A small network was shown many inputs. Here are its activations along a few directions, one row for each input.
Each table varies a few parts of the input and shows all the possible inputs, shuffled.
Descriptions start from the smaller parts, as in this example, which fits no table here: one of 5 places around a ring, together with either a single point or one of 9 places around a ring or (one of 3 separate values, together with one of 6 places along a line).
Shared parts are said once, and a part with two or three values counts as separate values.
(in the rows, 128 means zero)

Other details of the inputs vary at random and push rows far along two fixed directions, the same in every table; ignore that.
To show where, the next rows are all for the same input, with only those details redrawn:
[112 125 125 154 120 127 119 129 113 135 144 124]
[129 135 115 109 158 138 138 116 146 131 114 147]
[ 62  55 127  39  97 158 105 212 160  29 162 108]

A family of inputs:
x1: [145 145 135 100 141 126 138 121 152 133 103 139]
x2: [139 109 123 115 167 143 137  94 161 129 107 105]
x3: [137 137 127 144 109 115 124 134 108 132 141 114]
x4: [129 135 115 109 158 138 138 116 146 131 114 147]
x5: [126 141 129 140 111 115 112 135 109 139 141 117]
x6: [140 133 131 116 155 136 144 127 156 131 104 143]
x7: [154 142 126 101 147 124 141 121 140 122 106 140]
x8: [142 145 134 100 137 131 138 113 151 130 102 141]
x9: [125 135 141 147 101 117 123 121 120 131 137 118]
x10: [129 134 130 140 103 120 122 125 105 134 139 117]
x11: [128 139 124 143 109 116 110 129 113 132 147 118]
x12: [129 120 135 158 123 123 129 138 110 131 134 124]
x13: [147 152 116  98 150 126 130 124 144 128 112 138]
x14: [135 133 127 143 105 116 121 128 109 130 146 117]
x15: [145 143 118  96 143 128 143 109 140 126 114 141]
x16: [140 130 121 107 157 137 145 126 141 136 108 145]
x17: [122 120 140 161 114 126 124 132 125 135 138 124]
x18: [120 122 144 157 116 126 125 138 122 142 131 123]
x19: [130 132 138 143 104 117 123 123 105 130 133 121]
x20: [149 144 121  95 145 127 140 121 139 132 110 139]
x21: [125 118 138 155 120 123 128 137 108 136 133 125]
x22: [133 116 134 149 118 122 114  99 125 132 138  76]
x23: [136 129 117 108 154 138 148 115 142 129 112 147]
x24: [138 138 115 111 162 137 135 129 146 132 111 144]
x25: [116 122 143 157 112 130 125 130 121 139 131 124]
x26: [113 126 127 152 118 130 116 132 112 139 139 124]
x27: [119 124 124 155 121 126 115 135 115 135 146 124]
x28: [117 126 128 152 122 126 116 140 112 142 140 122]
x29: [132 135 140 149 102 115 119 126 122 132 138 118]
x30: [125 118 126 155 117 126 126 133 112 134 145 123]
x31: [139 149 115  96 146 128 133 110 143 127 115 141]
x32: [152 139 125 101 144 124 139 114 142 121 110 144]
x33: [150 140 129  98 145 124 140 120 138 128 104 142]
x34: [134 139 141 149 106 115 122 133 121 133 133 115]
x35: [129 130 136 145 106 114 126 120 106 126 138 120]
x36: [115 120 141 159 113 127 128 127 123 134 136 123]
x37: [139 150 118  95 144 131 129 114 142 131 110 141]
x38: [127 116 134 158 119 124 126 132 111 130 139 127]
x39: [121 117 138 155 116 127 127 130 107 133 133 126]
x40: [ 69  44 138  41  94 156 115 211 156  21 156 110]
x41: [137 130 120 107 153 141 145 118 141 133 108 147]
x42: [144 132 117 111 158 137 146 128 143 130 110 144]
Changing only one part turns x42 into x3. The same change can be made to x39. Which row results?
Answer: x19
Changing only one part turns x34 into x6. The same change can be made to x33. Which row results?
Answer: x21
What is each input in this table made of?
Answer: one of 2 separate values, together with either a single point or (one of 4 places along a line, together with one of 5 places around a ring)
Change only the place on the line of 4 in x14. List by row number the other rows that result.
Answer: x11, x29, x32
A walk changes only the place on the line of 4. It starts at x37 and steps to x10. List the rest of the walk in order.
Answer: x19, x8
Change only the place on the ring of 5 in x27. List by row number the other rows that result.
Answer: x4, x24, x26, x28

A family of inputs:
x43: [ 60  81 142 113  59 134  85 174 122  80 180  86]
x44: [188 184 102 119 197 118 151  35 137 180  81 151]
x45: [ 84  80 131 106  69 126  88 176 104  68 179  59]
x46: [122 180 122 188 100 101 100 129  84 170 154 140]
x47: [141 116 105  45 158 143 135 111 165  83 113 124]
x48: [113 145 130 210 117 119 109 100 102 167 147 121]
x49: [151 153  96  23 144 125 127 138 147  87 119 144]
x50: [ 72  48 146 133  79 140 113 199  98  72 173 108]
x51: [ 64  80 138 118  57 138  90 172 125  73 182  84]
x52: [175 189 111 130 191 132 149  54 163 200  77 155]
x53: [136 113 141  54 138 147 141 148 185 100  97 134]
x54: [126  85 120  72 164 159 161 148 159  84 107 160]
x55: [ 54  81 142 127  77 140  84 195 124  81 174  86]
x56: [170 191 110 134 190 127 155  48 168 189  84 158]
x57: [ 84 105 152 113  48 117  93 222 105  71 173 120]
x58: [124 158 103 192 115 110 118 131  61 169 163 147]
x59: [116 156 134 193 102 115 112  99  98 177 142 104]
x60: [146 148 120 193 115 101 113  88  92 159 155  87]
x61: [158 136 143 196  98  94 126 104  88 148 146  91]
x62: [153 105 128  48 142 137 148 127 162  72 103 128]
x63: [185 186 106 126 186 120 174  99 116 177  83 205]
x64: [151 134 147 188  95  96 122  99  76 151 141 100]
x65: [164 186 109 147 208 131 151  60 169 190  81 168]
x66: [124 119 139 212 117 120 138 129  73 165 140 123]
x67: [149 112 132  43 144 135 146 138 160  81  96 120]
x68: [131 135 155 212 105 113 115 131 103 170 135 114]
x69: [199 184 100 122 202 122 149  46 145 187  80 138]
x70: [119 108 143  64 151 147 138 148 178  92  96 156]
x71: [140 149 131  33 118 129 140 161 162  91 106 164]
x72: [118 119 117  64 171 157 123 144 190 109 104 140]
x73: [210 171 123 122 184 115 162  65 143 173  71 141]
x74: [115 123 111 213 131 128 127 102  79 166 155 128]
x75: [130 116 135 219 120 117 139 125  86 160 149 124]
x76: [117 126 112 217 136 124 126 110  89 170 158 121]
x77: [121 140 157 208 102 112 120 128  96 165 132 116]
x78: [131 114 140  58 137 143 147 142 190  89 103 137]
x79: [ 76  75 165 117  48 128 101 185 119  74 167  92]
x80: [128 145 158 195  85 108 125 115  94 166 133 107]
x81: [132 139 154 199  83 110 127 104  97 158 140 115]
x82: [106 119 119  61 167 153 125 132 182 102 105 153]
x83: [112 130 115 209 134 127 125 113  77 175 149 120]
x84: [125 110 139  72 154 146 142 154 191  89 101 147]
x85: [132  86 122  70 169 159 154 162 164  97 103 150]
x86: [124 107 139  69 149 151 144 146 181  86  98 154]
x87: [108  97 101  64 181 162 142 135 159 101 113 159]
x88: [128 159 107  31 134 135 127 145 166 101 115 161]
x89: [165 169 135 170  78  81 119 125  60 147 150 117]
x90: [ 66  54 121 133  94 150  96 201 109  84 186  89]
What is each input in this table made of?
Answer: one of 2 separate values, together with one of 4 places along a line, together with either a single point or one of 5 places around a ring
Changing only the choice among 2 separate values turns x51 into x81. The same change can be made to x76. Which row results?
Answer: x75
Changing only the choice among 2 separate values turns x83 into x66. The same change can be made to x87. Which row results?
Answer: x50
Change only the place on the line of 4 in x46. List by row number the other rows that result.
Answer: x49, x58, x88
A walk changes only the place on the ring of 5. It starts at x67 and steps to x64. List the rest of the walk in order.
Answer: x62, x61, x73
